Here are a small network's activations along a few directions, averaged over the inputs that share one value of a field.
Related values have similar rows: they may be neighbours, one step apart, or belong to one group.
(in the rows, 500 means zero)
Strong random noise was added to every row along 4 fixed directions; ignore it. To show where, here is one row again and again, with new noise each time:
[485 521 357 540 594 608 505 293 572 581 441 378 464 574 502 544 591 483]
[593 372 521 523 532 255 532 482 573 413 471 514 513 425 434 448 535 547]
[521 524 331 499 538 668 443 550 412 843 410 518 452 480 509 428 610 497]
[624 463 554 537 461 145 527 450 599 367 426 527 569 453 420 433 445 484]
[606 381 533 508 497 224 522 543 535 421 473 558 518 418 436 430 518 552]
[545 196 549 479 600 249 580 509 554 196 619 512 432 442 457 545 627 694]


Field Tik:
u11: [534 375 635 486 587 452 634 557 633 277 605 457 495 355 528 531 500 572]
u4: [411 681 515 471 498 502 567 374 523 284 508 465 455 660 530 640 421 462]
u6: [429 730 431 558 383 494 552 164 500 302 504 414 522 760 569 709 431 414]
u3: [479 308 484 507 562 559 536 488 618 491 590 415 470 461 489 496 522 593]
u9: [452 474 729 546 465 301 570 453 536 258 525 492 557 571 491 494 418 529]
u12: [591 464 538 499 543 458 452 599 570 523 453 541 525 317 452 423 467 424]
u14: [411 517 672 487 425 547 552 511 577 308 573 461 529 596 587 567 473 548]
u1: [554 480 537 507 571 412 486 494 521 536 446 541 536 472 450 452 533 465]
u8: [402 558 405 495 393 547 545 459 422 371 587 479 491 616 561 623 505 571]
u2: [464 507 419 456 408 531 490 703 429 486 630 558 417 531 562 502 449 612]
u5: [523 485 609 531 547 494 421 461 519 521 455 468 573 457 445 491 467 421]
u15: [443 678 436 486 457 802 378 474 472 648 508 453 503 570 506 506 417 419]
u13: [542 431 492 499 448 516 478 621 452 746 418 522 549 478 507 371 534 499]
u10: [484 607 581 337 269 423 433 850 158 376 613 790 455 515 550 575 375 499]
u7: [414 462 507 437 612 620 470 483 372 419 613 545 457 501 508 563 560 499]
A value of Tik combines one of 5 hidden first parts with one of 3 second parts; all combinations occur once.
Q: Changing only the second part turns u2 into u12. u6 has the same second part as u2; what does that change turn u6 into?
A: u7
Q: Changing only the second part turns u14 into u15. u9 has the same second part as u14; what does that change turn u9 into?
A: u5

Field Pifu:
y7: [513 694 378 528 477 663 491 529 623 874 444 495 599 430 523 387 394 413]
y2: [454 418 497 479 526 232 664 306 546 179 668 425 456 538 553 605 598 571]
y15: [522 775 334 580 164 437 430 455 368 552 472 512 515 669 557 527 297 389]
y13: [490 691 400 664 456 563 602 275 716 613 415 354 600 637 565 465 435 451]
y8: [398 720 380 451 541 617 603 260 512 314 566 407 463 558 532 692 562 485]
y10: [445 387 665 409 566 528 525 688 564 263 620 519 487 465 578 560 447 573]
y11: [490 544 466 418 487 601 377 564 432 340 589 535 465 536 570 588 460 460]
y12: [665 255 665 608 378  61 485 431 593 313 419 538 605 413 342 366 459 498]
y6: [516 306 726 484 718 211 488 508 535 308 519 601 433 391 392 498 574 640]
y9: [505 738 577 459 456 470 455 588 409 415 364 644 505 440 512 527 446 390]
y5: [536 444 428 500 447 336 494 530 625 269 582 446 461 397 447 522 398 486]
y4: [474 456 507 375 429 383 555 689 126 469 508 728 417 609 542 495 525 574]
y14: [529 653 595 483 214 409 559 546 389 410 452 593 596 814 554 517 376 510]
y3: [524 424 492 542 620 662 377 245 616 612 399 286 540 500 375 553 479 398]
y1: [506 725 675 471 367 454 422 593 489 548 463 548 664 717 492 468 347 379]
A value of Pifu combines one of 5 hidden first parts with one of 3 second parts; all combinations occur once.
Q: Changing only the second part turns y12 into y14. y5 has the same second part as y12; what does that change turn y5 into?
A: y7
Q: Changing only the second part turns y9 into y11. y6 has the same second part as y9; what does that change turn y6 into?
A: y3
